Each row below holds a small network's activations on one input, seen along a few directions.
Each table varies a few parts of the input and shows all the possible inputs, shuffled.
Descriptions start from the smaller parts, as in this example, which fits no table here: one of 6 places along a line, together with either a single point or one of 11 places around a ring or (one of 2 separate values, together with one of 8 places around a ring).
Shared parts are said once, and a part with two or three values counts as separate values.
In the rows, 128 means zero.

Other details of the inputs shift rows strongly along three fixed directions, in all tables alike. That doesn't count.

A family of inputs:
x1: [115 157 148 145 173 147 155 119 133 122 103 121 124]
x2: [151   7 120 124 115  99  89 179 143 154 203 111 115]
x3: [134  80 122 138 133 113  89 149 139 148 158 113 122]
x4: [145 135  92  90 121 160 173 108 112 116 128 161 120]
x5: [140  74 160 103 175 140 138 179 140 144 160 136 104]
x6: [127 154 169 136 184 153 153 132 117 115 118 132 113]
x7: [157  88  53 122  52 112 100 123 122 136 155 136 145]
x8: [134 152  70 114 121 176 173 115 118 113 142 152 135]
x9: [ 92 152 205 167 174  93  84 145 142 133  97  87 113]
x10: [135 119  91 121 121 155 153 117 107 142 155 135 160]
x11: [ 97 174 139 170  98  96  97 100 131 110  95 110 144]
x12: [143 113 117 101 120 147 158 119 124 126 127 156 122]
x13: [137 121 117 103 156 170 195 132 132 120 132 152 123]
x14: [135  61 188 134 194 131 137 168 140 153 174 123  96]
x15: [ 92 246  93 118  94 150 164  71 125  83  39 137 151]
x16: [111 160 161 158 121  73  72 119 124 125  95 106 128]
x17: [112 142 243 156 179  95  86 160 127 142 120  82 129]
x18: [126 102  91 120  96 111 116 130 135 127 137 130 138]
x19: [120 144 195 136 133  65  55 148 147 139 106  95 107]
x20: [114 189  51 148  31  97  81  82 125 110  95 120 164]
x21: [153  65  83 138  96 111  94 140 126 158 177 124 127]
x22: [130 115 120 110 142 155 181 128 128 123 141 157 122]
x23: [122 189 119 136 137 163 161 115 114 109 101 138 129]
x24: [134 130 107 122 169 174 179 119 110 129 143 150 116]
x25: [101 203 150 147 134 130 141  95 119 109  61 132 138]
x26: [120 170 207 107 170 136 153 140 120 129  97 118 127]
x27: [117 146 109 163  83  91  86 103 138 112 110 103 152]
x28: [134  98 155 115 183 157 147 167 137 132 159 134 109]
x29: [157  39  72 137  67 109  93 129 123 140 184 133 143]
x30: [118 148 118 140  62  89  82 106 116 132 117 103 171]
x31: [143 120  44  84  73 157 149 111 131 116 141 160 140]
x32: [134 109 165 105 153 131 155 138 140 130 131 141 107]
x33: [134 130 118 112 184 186 181 141 126 137 156 149 108]
x34: [131 159 187 117 164 125 134 149 132 130  96 127 101]
x35: [142 123  88  90 111 153 175 110 132 116 125 150 128]
x36: [122  92 142 183  88  57  30 121 135 150 130  92 138]
Each input here is: one of 4 places along a line, together with either a single point or one of 8 places around a ring.
- The inputs of x16 and x24 match in every part but the place on the line of 4. If x7 is changed in the same way as x16 into x24, which row does it become? => x21
- Change only the place on the ring of 8 in x8. List by row number the other rows that result. => x2, x6, x11, x23, x27, x28, x29
- Which other rows agree with x26 in the place on the line of 4? List them by row number. => x4, x12, x15, x19, x31, x32, x34, x35

A family of inputs:
x37: [132 130  82 106  99 154 162 114 115 130 148 135 156]
x38: [122 137 142 121 169 156 183 133 130 116 125 156  96]
x39: [121 118  46 119  71 134 135 115 128 101 137 149 145]
x40: [132  77 113 123 152 139 131 151 135 148 161 138 111]
x41: [154  64 102 118 118 119 113 139 135 148 148 133 112]
x42: [127 132 188 153 140  62  56 133 156 133 100  98 108]
x43: [131 143 169 125 169 136 159 119 117 124 119 134 132]
x44: [143  82 139 108 133 114 104 152 128 163 153 122 123]
x45: [143  69 140 130 143 132 149 140 135 139 170 139 114]
x46: [129 114 160 136 140  90  83 157 152 147 121  95 114]
x47: [123 160  78 121 108 183 196  91 125  96 117 159 147]
x48: [137 120  96 122 114 150 162 103 101 131 128 142 150]
x49: [126 102 173 131 121  92  95 153 126 130 138 111 144]
x50: [140 135 104 110 103 118 129 102 121 121 123 136 139]
x51: [120 144 141 132 171 140 154 121 135 111 116 143 107]
x52: [145 153  79 118  90 144 115 121 101 127 141 136 139]
x53: [ 98 191 117 150  30  49  38  94 127 102  71  93 171]
x54: [160  82 105 130 110 132 107 151 102 146 190 129 138]
x55: [ 86 236 216 131 170 117 119 121 131 119  55  93 121]
x56: [ 83 219 127 167 126 114 111 101 134 105  62 104 140]
x57: [138  83 154 131 138 107 113 157 125 154 158 103 140]
x58: [135 154  79 115  84 157 184  86 104 116 123 160 154]
x59: [129 129  65 133  66 126 116  96 109 141 131 132 173]
x60: [131  75 122 113 150 132 131 161 145 140 174 125 102]
x61: [ 90 188 110 196  65  72  52  85 134 115  78  79 176]
x62: [149  91  96 106  83 134 146 126 120 126 158 147 150]
x63: [115 171 170 138 202 170 190 108 128 108 103 142 120]
x64: [110 178 177 125 157 118 125 136 126 132  89 101 128]
x65: [111 141 156 170  93  43  11 128 153 150  89  80 131]
x66: [141 181  77 112 136 191 169 120 113 113 123 159 118]
x67: [118 183  91 145 136 164 139 119 111 106 123 143 119]
x68: [150  83 160  90 135 128 135 158 133 136 154 137 109]
x69: [141 129  68 116  56 119 113 106 142 114 119 143 136]
x70: [136  59 116 127 114 121 120 149 137 127 172 128 139]
x71: [134  70 196 138 216 147 154 160 131 149 152 125  99]
x72: [147  77 108 103 116 122 112 153 151 147 165 123 111]
x73: [145  83 109 162 110 117  76 145 120 141 182 115 133]
x74: [111 144 148 143 175 161 155 124 128 135 119 129 131]
x75: [119 130  61 139  72 132 122  96 132 122 142 120 160]
x76: [119 114 239 125 193  93  93 188 155 130 111 105  90]
x77: [133 157  93  98 133 178 190  99 100 120 104 156 134]
x78: [109 210 193 130 179 140 164 120 136 111  61 138  95]
x79: [111 164 144 124 206 190 206 123 117 113  95 157  99]
x80: [133  77 151 129 133 104 105 158 149 129 151 128 100]
x81: [151  81 159  99 138 119 140 151 125 145 157 139 104]
- The inputs of x56 and x61 match in every part but one. If x60 is changed in the same way as x56 into x61, which row does it become? => x75
- What is each input in this table made of? => one of 5 places around a ring, together with either a single point or one of 8 places around a ring
- Which other rows agree with x72 in the place on the ring of 5? List them by row number. => x41, x42, x46, x65, x66, x69, x76, x78
- Which other rows agree with x68 in the place on the ring of 5? List them by row number. => x44, x50, x52, x53, x55, x64, x77, x81
